Q_58: [173 150 121 160]
Q_59: [ 98  76  93 105]
Q_450: [172 125 116 160]
Q_378: [173 115 127 134]
Q_111: [104 149  64 114]
Q_667: [141 131 174 159]
Q_142: [141 131 125 134]
Q_132: [ 94 154 133  84]
start: [141 131 125] : Q_142, 1
[141 131 174 159] : Q_667
start: [154 133] : Q_132, 2
start: [115 127] : Q_378, 2
start: [150 121 160] : Q_58, 2
start: [173 115] : Q_378, 1

Q_132: [141 147 143 111 193]
Q_58: [112 115 122 163 127]
Q_629: [107 115 122 151 142]
Q_450: [157 164 131 123 131]
Q_51: [147 122 134 123 153]
Q_142: [157 147 122 136  92]
Q_667: [139 106 129 142 102]
Q_378: [138 163 135 137 113]
[107 115 122 151 142] : Q_629
start: [147 122 136] : Q_142, 2
start: [135 137 113] : Q_378, 3
start: [157 164 131 123] : Q_450, 1

Q_378: [ 84 124 102 161 124 116 122 113 153 130 133 123 147 155]
Q_142: [147 119 114 101 142 144 106 115  98 141 130 141 154 139]
Q_132: [138 129 161 102 124 107 121 104 103 134 154 104 153 110]
Q_51: [101 161  85 159 140 117 108 104 141 149 108 124 110 115]
Q_910: [ 98 135 134  91 133 118  75  99 121 129 148 115 101 130]
Q_450: [127 115 136 158 115 104 126 108 130 126 136 120 167 155]
Q_111: [109 152 104  96 137 117 156 115 146 135 116 116 135 125]
Q_629: [115 170 110 116 118 129 122 107 150 125  91 134 165 112]
start: [116 122 113 153 130 133 123 147] : Q_378, 6
start: [102 161 124] : Q_378, 3
start: [ 91 134 165 112] : Q_629, 11
start: [102 161] : Q_378, 3
start: [116 135] : Q_111, 12
start: [109 152 104  96 137 117 156 115 146 135] : Q_111, 1
start: [108 104 141 149 108 124 110 115] : Q_51, 7

Q_910: [159 135 169 156 175 110  90 105]
Q_111: [135 154 141 175 169 113 188 105]
Q_450: [141 135 154 169 175 113 188 105]
start: [141 135] : Q_450, 1
start: [156 175] : Q_910, 4
[141 135 154 169 175 113 188 105] : Q_450
start: [141 135 154 169 175] : Q_450, 1

Q_51: [ 84 118 161 118]
Q_731: [ 81  89 174  89]
Q_667: [109 179 109 179]
Q_629: [179 109 129  58]
Q_378: [ 98 158 129 158]
Q_58: [143 116 126 116]
start: [ 98 158 129] : Q_378, 1
start: [116 126] : Q_58, 2
[109 179 109 179] : Q_667

Q_132: [107  96 155 121 138 141 160 192 134]
Q_731: [140 164  93 115 141 136 175 139 114]
Q_51: [121  97 118 199 132 128 126 165 136]
Q_111: [118 199  97 121 132 162 169 148 111]
Q_667: [121 132 162 171 148 133 135 140 125]
start: [118 199  97 121 132] : Q_111, 1
start: [121 132 162 169 148] : Q_111, 4
start: [118 199 132] : Q_51, 3

Q_667: [155 144  81 128 152 174 128 154 128 111 102]
Q_142: [144 155 111 143  99 146 137 110 113 125 141]
Q_59: [114 131 152  81 154 128 174 102 128 111 128]
start: [144 155] : Q_142, 1
start: [ 81 128 152 174 128 154 128 111 102] : Q_667, 3
[114 131 152  81 154 128 174 102 128 111 128] : Q_59
start: [154 128 174 102 128] : Q_59, 5

